cols: Y L F X A
M: [ 1.71  1.08  0.62  1.32 -6.77]
C: [ 2.17 -3.18  3.88 -3.59 -3.96]
D: [-1.14 -0.01  0.97 -1.04  3.78]
V: [ 1.03 -0.01  0.97 -1.03  3.78]
Z: [-0.04  1.08  0.62  1.33 -6.77]
G: [-0.02  4.00 -0.32 -0.79 -8.96]
U: [ 1.22 -1.17  2.04 -1.03  3.79]
S: [-1.14 -1.39 -0.78  1.33  0.39]
K: [ 4.54  3.66 -6.24  3.97  3.14]
asked: [ 1.22 -1.17  2.04 -1.03]
U
rest: [ 4.54  3.66 -6.24]
[3.97 3.14]
col: [ 0.97  0.97  0.62 -0.32  2.04]
F
col: [ 1.71  2.17 -1.14  1.03]
Y
rest: [-0.32 -0.79]
[-8.96]
rest: [ 1.03 -0.01  0.97 -1.03]
[3.78]

cols: mapif Mubos dutag savo vir geda Lalo
B: [-5.82 -5.41 -0.08  0.32  0.38 -1.17  2.41]
T: [-1.72 -3.22  0.13  0.37  0.13  0.40  1.89]
W: [-6.61 -5.46  0.53  0.24 -0.15 -2.32  2.11]
H: [-4.03 -5.65  0.31  0.18 -0.35 -1.16  2.41]
Q: [-6.61 -5.46  0.53  0.08  0.40  0.21  2.39]
P: [-5.82 -5.41  0.88  0.32  0.38 -1.17  2.41]
R: [-0.83 -4.41  0.14  0.30 -0.02 -1.06  2.45]
J: [ 1.70 -8.06 -0.02  0.27 -0.53  1.18  2.27]
N: [-6.06 -5.91  0.28  0.31 -0.60 -3.62  1.89]
asked: [-1.72 -3.22  0.13  0.37]
T
col: [0.88 0.14]
dutag
col: [0.40 0.38]
vir
col: [0.37 0.24 0.18]
savo
col: [-5.41 -3.22 -5.46 -5.65 -5.46 -5.41 -4.41]
Mubos
rest: [ 0.31  0.18 -0.35 -1.16]
[2.41]

cols: sobi Kip defun visu
gufu: [ 2.88 -1.39 -2.36  6.75]
nitag: [2.05 2.06 1.23 1.63]
Vavim: [2.74 2.05 1.23 7.55]
rest: [2.05 1.23]
[7.55]
asked: [2.05 2.06 1.23]
nitag
rest: [-1.39 -2.36]
[6.75]
col: [6.75 1.63]
visu

cols: dov Kimo samum Tumo
Zipu: [-0.71 -9.25  0.37  1.31]
Lolos: [ 0.70 -0.57  0.43  2.03]
vaz: [-1.02  1.06 -3.36 -0.24]
vap: [ 7.10 -0.34  5.96  1.99]
nez: [-3.14 -0.23 -7.67 -0.12]
rimu: [-6.38 -0.73 -9.25  0.37]
rest: [-0.71 -9.25  0.37]
[1.31]
asked: [-0.73 -9.25  0.37]
rimu

cols: momu mima Luzi rep Govo zafam Segur batas lef bamag
tuno: [ 7.06  3.28  0.93 -6.58  4.68 -2.90 -1.14  1.00 -3.90  2.93]
naf: [-0.42  1.19 -7.05 -5.69 -4.32 -1.93 -2.22  3.45 -6.23  8.30]
budu: [ 3.85  0.70  1.94 -1.92 -0.31 -0.34 -0.66 -3.44  0.96 -0.42]
fozo: [ 0.97 -0.42 -7.05 -5.69 -4.32 -1.93 -2.22  3.45 -6.23  4.50]
mulu: [-1.37 -0.04 -7.42 -6.55 -7.96 -2.06 -2.14  6.73 -7.73  0.44]
zem: [-3.26  0.02  1.41  3.63  0.90  0.73  1.47 -4.42  2.40  2.02]
asked: [ 0.97 -0.42 -7.05 -5.69 -4.32 -1.93 -2.22  3.45 -6.23  4.50]
fozo
asked: [ 0.96 -0.42]
budu

cols: Pas Vup Varis til
Fuful: [-0.32  0.19 -3.06 -9.26]
Figu: [-0.71 -4.38 -3.05 -9.27]
dida: [ 0.31 -0.12  0.20  0.07]
diro: [-0.70 -4.38 -3.06 -9.27]
asked: [-4.38 -3.05]
Figu
asked: [ 0.31 -0.12  0.20  0.07]
dida
rest: [-0.70 -4.38]
[-3.06 -9.27]
rest: [-0.12  0.20]
[0.07]

cols: kez fumo Lut Muv
pabam: [ 0.26 -3.77  0.51  2.96]
Ziga: [1.89 6.66 1.21 2.21]
zar: [ 1.65 -3.96 -3.68 -0.06]
Kad: [ 6.66  0.51  2.95 -0.06]
Pasi: [ 0.27 -3.77 -6.22  1.92]
asked: [6.66 0.51]
Kad
asked: [-3.77  0.51  2.96]
pabam
col: [ 2.96  2.21 -0.06 -0.06]
Muv
col: [1.89 1.65 6.66]
kez
asked: [-6.22  1.92]
Pasi
rest: [ 0.27 -3.77]
[-6.22  1.92]
asked: [-3.77 -6.22  1.92]
Pasi

cols: sig modab Zuzar Mogab kel zipo Saza Zuv fitik Pum
saf: [-3.26 -8.77 -1.76  1.95 -1.44 -3.46 -1.64  8.90 -1.69 -6.34]
lomed: [ 3.54  1.41 -0.25  1.82 -2.15  2.34 -2.15  0.94 -1.41  1.38]
seb: [ 2.60 -0.61  5.46 -0.83  4.65 -1.23  0.02 -4.53  5.25 -1.52]
Kiv: [-1.56  2.67  4.27  3.19  5.86 -2.93 -3.71 -1.49  6.52  1.03]
mal: [ 2.78  0.61  3.82  0.63 -0.47  1.77  2.52  8.89 -1.69 -6.34]
asked: [ 0.94 -1.41]
lomed
rest: [-0.61  5.46]
[-0.83  4.65 -1.23  0.02 -4.53  5.25 -1.52]
col: [ 1.82 -0.83  3.19  0.63]
Mogab
asked: [-0.47  1.77  2.52  8.89 -1.69 -6.34]
mal
asked: [ 2.78  0.61  3.82  0.63 -0.47  1.77  2.52  8.89 -1.69 -6.34]
mal

cols: giri nuba Popim Nagos sono gug mafe Betu Nuged
pomud: [ 6.05 -0.83  1.97  0.90 -1.62  4.70  4.12 -2.36  2.68]
Mafut: [ 3.71 -3.34  1.13 -1.96 -1.21  1.35  2.63  0.69  0.11]
tasu: [-5.73  4.49 -4.07  5.92 -3.63 -0.58 -0.42  7.77 -3.52]
sos: [ 6.12 -0.64  6.78 -0.87  2.53  5.87  5.82 -7.00  3.71]
pip: [ 0.10 -0.54  0.68  1.20 -4.26  0.47 -0.95 -0.52  0.63]
bera: [ 3.71 -3.34  1.12 -1.96 -7.00  1.90  5.03 -0.53 -3.32]
rest: [ 3.71 -3.34  1.13 -1.96]
[-1.21  1.35  2.63  0.69  0.11]
col: [ 4.49 -0.64]
nuba

cols: dono Kuri baf lorep faril fut kupe Vepi
biso: [ 1.29 -4.59 -6.19 -1.15 -5.52 -4.99  4.41 -7.16]
Susa: [-0.98 -0.34  0.18 -2.45 -0.06 -0.46  1.10 -1.46]
vos: [-0.98 -0.34  0.18 -2.45 -0.06 -0.46  1.10  0.67]
rakif: [-1.19  4.91  6.64 -2.44 -0.06  4.69 -2.03  8.86]
sez: [-0.98 -0.34  0.19 -2.45 -0.06 -0.46  1.10 -0.28]
col: [-2.45 -2.44]
lorep
rest: [ 6.64 -2.44]
[-0.06  4.69 -2.03  8.86]
rest: [-4.59 -6.19 -1.15 -5.52]
[-4.99  4.41 -7.16]

cols: Lale nup digar dab gugun Vufe zeso punu Zeziz
Tet: [-1.81 -3.59 -1.42 -1.15 -1.80 -5.94 -7.81 -0.36 -5.67]
bok: [-2.19  6.57 -5.47 -1.38 -1.26 -3.70  4.45  0.27 -2.89]
fenaz: [ 0.56 -1.67  0.48 -0.42 -0.86 -3.15 -6.17  1.22 -2.80]
tid: [ 5.02 -6.76  6.03 -4.08 -3.26 -2.20  6.57  2.36 -1.54]
Bipa: [-0.77 -1.66 -1.31 -0.83 -1.22  3.65  4.42  0.11  2.98]
pofi: [-2.96  5.60 -2.89  1.93  2.95  4.01  0.70  1.43  3.87]
bup: [-1.79 -0.60 -1.25 -0.43 -1.77 -0.83  3.11 -0.05  0.37]
mugem: [ 2.48 -2.51  1.73 -1.46 -1.67 -5.42 -2.40 -1.34 -5.91]
sut: [ 0.56 -1.67  0.49 -1.15 -1.42 -1.05 -2.94 -1.60 -0.64]
col: [-1.77 -1.67 -1.42]
gugun
asked: [-0.60 -1.25 -0.43]
bup
rest: [ 5.02 -6.76]
[ 6.03 -4.08 -3.26 -2.20  6.57  2.36 -1.54]
asked: [-1.42 -1.15 -1.80]
Tet
asked: [-2.20  6.57]
tid
rest: [ 0.56 -1.67  0.48]
[-0.42 -0.86 -3.15 -6.17  1.22 -2.80]

cols: subet Romum Sipu Lizes dar Tabi
Pepo: [ 0.21  8.00 -0.89  6.83  3.31 -0.30]
tana: [ 0.10  3.15  5.05  3.25  4.97 -4.74]
rakuv: [ 3.53  3.60 -1.22  7.07  4.99  0.77]
lome: [ 3.53  3.59 -1.22  7.07  4.99 -1.75]
rest: [ 8.00 -0.89  6.83]
[ 3.31 -0.30]
col: [ 0.77 -1.75]
Tabi
rest: [ 3.53  3.60 -1.22  7.07  4.99]
[0.77]

cols: belu pufa fote Kape vaf Sazif dok teku vid
kunu: [ 0.97 -2.42 -1.18  5.61 -2.43  1.15 -0.57 -0.82 -0.31]
bidiz: [ 0.97 -2.43 -1.18 -0.50 -2.43  1.15 -0.57 -0.82 -0.31]
Viru: [ 0.97 -2.43 -1.18 -0.50 -2.43  1.15  0.12 -0.82 -0.31]
rest: [ 0.97 -2.42]
[-1.18  5.61 -2.43  1.15 -0.57 -0.82 -0.31]
asked: [ 0.97 -2.43 -1.18 -0.50 -2.43  1.15 -0.57 -0.82 -0.31]
bidiz

cols: kitiz Misig paseg pizog Leveb samoz
Nerak: [-3.46 -0.67  5.00  4.11  1.08  2.23]
Nal: [ 8.71  1.20 -5.94 -5.82  0.71 -0.33]
peves: [-3.46 -0.67  5.00  4.11  1.08 -4.65]
lide: [ 1.58  6.22 -1.06 -5.43 -0.78 -0.91]
bozif: [ 8.05 -3.74 -2.94 -3.63  1.07  2.23]
rest: [ 8.05 -3.74]
[-2.94 -3.63  1.07  2.23]
rest: [-2.94 -3.63  1.07]
[2.23]
col: [-5.94  5.00 -1.06]
paseg
asked: [-3.46 -0.67  5.00  4.11  1.08 -4.65]
peves
col: [ 0.71  1.08 -0.78  1.07]
Leveb

cols: Fazo bidez rokon dipoz teked fol
kele: [ 0.41 -9.20  0.46 -4.12  0.17  0.53]
gitav: [ 0.40 -2.00 -2.94  1.79  0.82 -0.77]
Ref: [ 0.41 -9.20  0.46  0.17 -4.12  0.53]
col: [0.41 0.40]
Fazo
asked: [-4.12  0.17  0.53]
kele

cols: famu lifud soge tebap lomet
tiva: [1.24 0.19 3.94 0.81 0.90]
Tavul: [1.24 0.19 2.88 0.81 2.11]
roki: [1.24 0.19 2.88 0.81 0.90]
Vagog: [1.24 0.20 2.88 2.44 1.17]
rest: [0.20 2.88 2.44]
[1.17]
asked: [1.24 0.20 2.88]
Vagog
rest: [2.88 2.44]
[1.17]
asked: [1.24 0.19 3.94 0.81 0.90]
tiva

cols: Bim Lal mis fadu sim mebi
Pupot: [ 0.36  1.33 -4.10  2.35 -2.07  0.83]
zok: [-2.34 -3.31  8.23 -3.87  5.81 -0.87]
fizor: [ 0.75  2.39 -6.44  8.03  4.23 -3.20]
rest: [0.36 1.33]
[-4.10  2.35 -2.07  0.83]
col: [-4.10  8.23]
mis
col: [ 0.36 -2.34]
Bim

cols: nada kani fas vimel
suten: [ 1.27  1.36 -3.58 -3.52]
zusok: [-4.48  1.27  1.35 -3.58]
Doti: [-2.48  1.28  1.35 -3.59]
Vuzef: [-4.48  1.27  1.35 -5.89]
col: [-4.48 -2.48 -4.48]
nada
asked: [ 1.28  1.35 -3.59]
Doti
rest: [1.28 1.35]
[-3.59]
asked: [ 1.27  1.35 -3.58]
zusok
rest: [ 1.36 -3.58]
[-3.52]
col: [1.27 1.28]
kani
rest: [1.27 1.36]
[-3.58 -3.52]

cols: leb sike vek digi Voz Pugu Vave tep vevib noro
fafa: [ 1.66 -0.44 -1.14  3.63  3.98  2.33  1.80  1.67  1.01  0.13]
siso: [ 0.10 -1.67  0.29 -3.29  1.01  3.22  2.42 -3.23  1.33  1.74]
vugu: [ 1.66 -0.44 -1.14  3.63  3.98  3.22  2.42 -3.23  1.34  1.74]
rifub: [ 0.10 -1.67  0.29 -3.29  1.01 -2.26  1.52  4.19  1.48  0.53]
timum: [ 2.17 -2.57 -7.98  8.57  7.10  5.53  2.94 -4.08  0.50  2.36]
col: [ 0.29 -1.14  0.29]
vek
rest: [ 1.01  3.22  2.42 -3.23  1.33]
[1.74]
asked: [4.19 1.48]
rifub
rest: [1.01 3.22 2.42]
[-3.23  1.33  1.74]
col: [2.42 2.42]
Vave

cols: nug Lopop novur vofu fon Rodu baz vebuf
num: [ 0.35 -0.99  0.42 -6.36  0.03 -0.82 -7.31  0.76]
Vizav: [ 0.00  0.48 -0.27  3.58  0.50 -8.64 -1.18 -0.02]
Takir: [-0.75 -0.10 -0.21 -0.19  0.54 -0.52 -1.66  0.77]
nenet: [ 0.18 -0.10 -0.48  4.28 -0.39 -3.68  1.99  0.64]
Sako: [ 0.57 -1.03  0.54  4.48 -0.17  5.30  3.61  0.89]
Pebav: [ 0.64 -0.41  0.29 -4.85 -0.39 -5.08  2.38  0.19]
mutak: [ 0.10  0.60 -0.80 -7.53  0.33  3.34  4.89  0.10]
dud: [ 0.81 -0.05 -0.26  3.58  0.50 -8.64 -1.18 -0.11]
tuz: [-0.77  0.60 -0.60  2.77  0.27  4.61 -4.63  0.02]
dasug: [ 0.28 -0.07  0.29  1.09  0.18  1.99  2.26 -0.37]
rest: [-0.27  3.58  0.50 -8.64 -1.18]
[-0.02]
asked: [-0.10 -0.21 -0.19  0.54 -0.52 -1.66  0.77]
Takir
col: [ 0.76 -0.02  0.77  0.64  0.89  0.19  0.10 -0.11]
vebuf
asked: [ 0.18 -0.10]
nenet
col: [-1.18 -1.66  1.99  3.61]
baz

cols: bepa tiz kare Dipap luno
sef: [2.64 1.53 1.53 8.15 5.22]
nasu: [ 0.26  1.31 -1.62 -6.32 -5.22]
nom: [-0.56 -2.21 -2.21 -6.10  0.75]
nosel: [2.64 1.53 1.53 8.16 5.22]
dib: [-1.94 -0.75 -0.75  5.39  0.82]
toged: [ 0.27  1.31  1.32  8.67 -6.08]
div: [1.91 1.33 1.30 8.82 2.89]
dizef: [-1.59 -1.62 -6.32 -5.80 -5.74]
regif: [-2.24 -2.10 -2.10 -7.60 -3.57]
tuge: [1.91 1.32 1.32 8.67 4.10]
rest: [-1.94 -0.75 -0.75]
[5.39 0.82]
rest: [1.32 1.32 8.67]
[4.10]
rest: [0.27 1.31]
[ 1.32  8.67 -6.08]
rest: [1.91 1.32]
[1.32 8.67 4.10]
asked: [ 1.31 -1.62 -6.32]
nasu
asked: [ 0.26  1.31 -1.62]
nasu

